These are the activations of a small neural network, seen along a few directions. Each row is one input.
In each table, some parts of the input vary, and every possible input appears once, in random order.
A made-up example of a description, with smaller parts first: line(6) and (point or line(9) or (values(2) and ring(5))).
Shared parts are said once, and a part with two or three values counts as separate values.

Other details of the inputs vary at random and push rows far along two fixed directions, the same in every table; ignore that.

Rows:
R1: [ 1.82 -0.90 -2.27 -4.41  2.96  1.95  4.21  1.09 -0.50 -2.19  3.17 -3.08
 -2.64 -3.89  2.15]
R2: [-0.35  1.03 -0.32  3.30 -2.31 -0.51 -3.45 -1.30  0.45  1.40 -0.62  1.37
  0.79  2.30 -3.78]
R3: [-2.33 -0.57 -1.30  1.62  0.88 -3.00  0.56 -4.73 -3.78 -1.04 -0.97 -5.80
 -2.36 -4.64 -2.42]
R4: [-1.99  2.67 -0.66  1.47 -2.59 -0.51 -2.53 -3.56 -0.64 -0.05  0.34  1.96
  1.55  3.38 -3.85]
R5: [ 2.70  2.09 -1.43 -3.30 -0.22  6.55  0.12  3.35  1.53 -2.70 -0.29  1.29
 -0.55  2.22 -0.88]
R6: [-3.36 -2.89  1.04  1.44  0.58 -7.25  1.07 -2.93 -3.11  0.77  0.32 -2.97
 -0.47 -4.91  1.99]
R7: [-0.98  1.60  0.01  2.77 -2.57 -1.62 -3.90 -2.34  0.56  2.40  0.40  2.12
  1.04  3.18 -4.25]
R8: [-3.53 -1.97 -0.21  1.78  1.22 -5.86 -0.14 -2.69 -1.30  0.27 -2.46 -5.26
 -1.96 -3.87 -0.28]
R9: [-0.18  0.40  0.63  2.53 -2.52  0.02 -1.05 -2.75 -0.59 -0.76  1.08  2.57
  1.52  1.80 -2.33]
R10: [-0.11 -0.43  1.20  2.82 -3.20 -1.82 -2.13 -2.00 -1.30  2.11  2.24  3.99
  2.74  1.96 -1.91]
R11: [ 3.95  0.69 -0.32 -3.04 -0.33  7.00  1.23  3.68  1.96 -2.51  1.52  3.30
  0.00  2.66  0.38]
R12: [-0.37 -0.94 -1.06 -4.65  3.52 -0.58  4.30  1.28  0.88 -2.94  0.95 -2.34
 -1.86 -3.25  3.79]
R13: [-1.11  0.98  0.80  1.88 -2.98 -0.74 -1.76 -3.65 -0.45  0.37  2.09  3.40
  2.02  2.58 -2.76]
R14: [ 0.41  2.59 -0.58 -3.88 -0.02  1.92 -0.55  3.02  4.22  0.94  0.57  2.20
  0.57  3.35  0.99]
R15: [-1.70 -1.77 -1.18  2.61  0.85 -3.85 -0.77 -3.33 -2.72  1.21 -0.71 -5.96
 -2.89 -4.90 -2.21]
R16: [ 0.34 -2.70 -0.83 -1.96  3.98 -0.24  2.20  3.92 -0.08 -0.88 -0.99 -4.19
 -1.95 -3.15  4.03]
R17: [ 3.95  1.09 -1.86 -2.86  0.83  3.92 -0.74  5.59  2.88  0.03  2.87  3.16
  0.97  2.99  1.45]
R18: [-1.71  2.37  1.94  1.99 -1.63  0.46 -0.74 -3.75 -0.09  0.75 -3.32  0.77
  1.22  1.56 -2.43]
R19: [-2.97 -3.03  0.31  2.53  1.40 -3.91 -0.01 -2.10 -1.96  0.06 -3.85 -5.92
 -2.39 -4.43 -0.42]
R20: [ 1.93  1.36  0.43 -2.22  0.68  2.26 -0.23  4.85  3.29  0.52  0.47  3.06
  1.40  3.33  2.41]
R21: [-0.58  0.63  2.87  4.33 -1.52 -1.08 -1.99 -1.31 -0.08  3.31 -1.85  1.53
  1.44  1.96 -0.80]
R22: [-1.57 -3.14 -1.21  3.16  0.59 -2.99 -1.33 -2.22 -2.98 -0.21 -2.17 -5.88
 -3.21 -4.89 -1.98]
R23: [ 1.25  0.37  1.08  4.40 -1.68 -0.18 -2.95 -1.15 -0.88  2.93  0.28  1.47
  1.12  1.74 -2.21]
R24: [ 1.29 -1.01  1.01  5.29 -1.76  0.68 -3.60 -0.16 -1.13  1.52 -1.32  1.70
  0.86  2.05 -2.14]
R25: [-1.25  1.26  1.98  3.12 -1.83 -0.44 -1.84 -2.22  0.76  2.84 -2.82  0.41
  0.63  1.71 -2.30]
R26: [ 1.99  2.40  1.29 -3.55  0.30  5.16  2.54  2.08  3.05 -0.44  0.67  3.55
  0.83  2.40  1.75]
R27: [-2.23  1.17  2.36  1.47 -2.49 -1.81 -0.90 -3.85  0.49  0.69 -0.36  3.36
  1.93  2.15 -0.98]
R28: [ 1.43  1.91  0.58 -2.86  0.28  1.31 -0.76  3.86  3.49  1.35  1.45  3.45
  1.62  3.65  2.18]
R29: [-2.39  2.07  1.35  1.83 -1.95 -0.88 -1.57 -3.33  0.19 -0.54 -3.22  1.29
  1.69  2.27 -2.22]
R30: [ 2.13  1.10  0.97 -2.60 -0.21  2.73  1.36  4.58  2.26 -0.06  1.14  4.67
  1.98  2.51  3.17]
R31: [ 2.62 -2.21 -2.14 -3.61  2.72  0.67  3.79  3.05 -1.50 -0.77  3.58 -2.89
 -1.86 -4.53  3.60]
R32: [ 1.96  0.81  1.44 -2.64  0.33  5.32  2.07  2.97  2.66 -1.82 -0.81  3.11
  0.65  2.60  1.49]
R33: [ 0.59 -3.10 -0.37 -2.18  3.26 -0.01  3.77  3.52 -1.09 -1.36 -0.36 -2.70
 -1.60 -3.85  4.81]
R34: [ 2.09 -2.64 -3.01 -3.94  2.97 -0.29  3.33  3.68 -0.94 -1.88  3.89 -2.15
 -1.42 -4.07  3.99]
R35: [-2.95  2.64  1.32  1.13 -2.37 -1.68 -1.88 -4.03  0.32  0.34 -2.20  2.17
  1.85  3.05 -2.39]
R36: [ 0.67 -1.46 -0.09 -2.84  2.91 -0.37  4.05  2.50 -0.72  0.04  1.13 -2.27
 -1.27 -3.73  4.78]
R37: [ 0.10  0.34  0.55  3.26 -1.93 -2.30 -3.88 -1.55 -0.12  2.78  1.46  2.80
  1.95  2.92 -2.52]
R38: [-3.22 -1.01 -2.17  1.42  0.81 -4.29  0.06 -4.25 -3.52 -2.39 -0.73 -5.45
 -1.96 -4.22 -2.03]
R39: [ 0.96  1.91  0.14 -2.94  0.25  4.96  0.84  2.26  2.29 -1.91 -2.51  1.10
  0.41  2.30  0.44]
R40: [ 2.68 -3.74 -2.28 -2.67  2.80  1.29  3.20  3.93 -1.79 -2.18  1.94 -2.96
 -2.39 -4.27  3.68]
Description of these inputs: values(2) and line(4) and ring(5).
Q: Changing only the ring(5) part turns R23 into R1. The same change can be made to R37. Which row results?
A: R13
Q: Change only the values(2) part in R39. List by row number the other rows that result.
A: R5
Q: Change only the ring(5) part in R21. List by row number the other rows that result.
A: R18, R25, R26, R36
Q: Change only the line(4) part in R33. List by row number the other rows that result.
A: R6, R30, R36

Rows:
R41: [-1.68  1.19  0.87  7.09 -3.90 -1.52 -4.95 -6.07 -2.13  1.43 -2.45  0.23
  0.75  2.15 -6.91]
R42: [ 2.57  3.64 -0.63 -6.85  0.18  5.40  1.60  4.37  4.58 -1.28  3.08  5.35
  1.83  4.54  2.21]
R43: [-3.34  0.04  2.45  5.09 -1.84 -3.57 -1.97 -4.71 -1.80  0.98 -4.09 -0.53
  0.98  0.19 -2.36]
R44: [-1.56 -1.77 -0.27 -3.43  3.80 -2.95  4.02  0.30 -0.15 -0.95 -0.54 -4.88
 -2.33 -5.06  4.11]
R45: [-0.29 -1.55 -1.69 -1.38  2.36  0.37  1.32  0.83 -0.62 -2.16 -1.90 -5.03
 -2.97 -3.64  0.52]
R46: [ 0.13 -2.23 -1.29 -0.90  2.48  0.95  1.92  0.90 -1.16 -2.23 -1.83 -4.96
 -3.17 -4.00  0.83]
R47: [-3.31  1.33  0.54  5.37 -3.95 -3.71 -3.84 -7.02 -2.33  0.99 -1.21  0.58
  1.08  1.41 -5.99]
R48: [-2.31 -0.46 -2.15 -4.57  2.72 -3.60  2.40 -0.85  0.13 -1.92  1.94 -3.35
 -1.29 -3.15  2.18]
R49: [ 6.23 -0.70  0.43 -2.47  0.04  4.57  0.06  9.28  2.89  2.81  5.31  7.27
  2.80  4.06  4.97]
R50: [ 2.87  2.60  0.01 -5.03  0.92  6.85  2.00  5.61  3.76 -1.37 -0.18  3.43
  0.91  3.51  2.84]
R51: [ 0.58 -1.55 -3.25 -2.09  3.01  0.50  1.65  0.09 -1.66 -2.16  0.64 -6.14
 -3.59 -4.72 -0.28]
R52: [-4.59  0.22  2.92  4.38 -1.73 -5.64 -1.65 -5.47 -1.03  2.15 -3.28 -0.60
  1.01 -0.02 -1.66]
R53: [ 2.95 -6.06  0.19  1.98  2.30 -3.43  1.92  4.05 -2.83  2.11  4.24 -0.77
 -0.45 -4.64  5.40]
R54: [ 1.76  5.29  1.86  2.80 -6.37  5.78 -4.49 -1.30  2.34  1.62  0.26  9.39
  4.43  9.39 -5.87]
Q: Describe the family of inputs behind these rows.
A: values(2) and (point or ring(6))
Q: Changing only the values(2) part turns R47 into R54. The same change can be made to R48. Which row results?
A: R42
Q: Change only the values(2) part in R53. List by row number the other rows that result.
A: R49

Rows:
R55: [-1.67  1.63  1.53  3.49 -2.90 -1.23 -2.67 -3.56 -0.23  1.28 -1.31  2.30
  1.75  2.79 -3.30]
R56: [ 0.13  0.64 -0.64 -1.89  0.58  1.08  0.92  0.48  0.53 -0.91  0.13 -0.47
 -0.45 -0.21  0.31]
R57: [ 0.08 -0.30  0.12 -1.42  0.91 -0.39  0.94  1.34  0.70  0.13  0.45  0.10
  0.08 -0.34  1.84]
R58: [-2.36  0.36  1.85  4.13 -2.26 -2.34 -1.86 -4.45 -1.25  0.89 -2.23  0.49
  0.99  0.91 -2.81]
R59: [ 1.46  0.17 -0.03 -0.71 -0.12  1.64  0.10  1.87  0.62  0.16  1.06  1.72
  0.59  1.13  0.79]
R60: [ 1.90 -0.20 -0.25 -0.51  0.29  2.14  0.06  2.65  0.60  0.33  0.74  1.02
  0.07  0.68  0.84]
R61: [-2.32 -3.27 -1.45  1.47  2.45 -4.72  0.98 -3.01 -3.56 -0.97 -1.27 -7.58
 -3.43 -6.56 -0.18]
R62: [-0.44  0.89 -0.37 -2.26  0.81  0.53  0.84  0.74  1.14 -0.74 -0.39 -0.39
 -0.26  0.12  0.89]
R63: [-1.73  0.22  1.33  4.46 -2.40 -1.90 -2.28 -4.21 -1.71  0.76 -1.85  0.34
  0.78  0.72 -3.34]
R64: [ 1.13  0.37  0.25 -0.90 -0.10  1.37  0.39  1.60  0.82  0.27  0.91  1.76
  0.68  1.08  0.95]
R65: [ 0.94  0.38  0.49 -1.01  0.02  1.21  0.46  1.58  1.09  0.22  0.68  1.87
  0.78  1.22  1.15]
R66: [-0.31 -1.89 -1.86 -3.07  3.05 -2.44  2.36  1.18 -0.60 -0.84  1.85 -3.80
 -1.96 -4.15  2.92]
R67: [ 1.79 -0.04 -0.18 -0.42 -0.16  1.96 -0.07  2.20  0.69  0.13  0.98  1.60
  0.37  1.12  0.52]
R68: [ 1.40  1.04 -0.78 -1.36 -0.17  3.09 -0.16  1.61  1.16 -0.70  0.25  1.05
  0.00  1.50 -0.58]
Q: Changing only one part turns R59 into R63. The same change can be made to R60. Which row results?
A: R61
Q: Describe the family of inputs behind these rows.
A: values(2) and (point or line(6))
Q: Change only the values(2) part in R65. List by row number the other rows that result.
A: R58
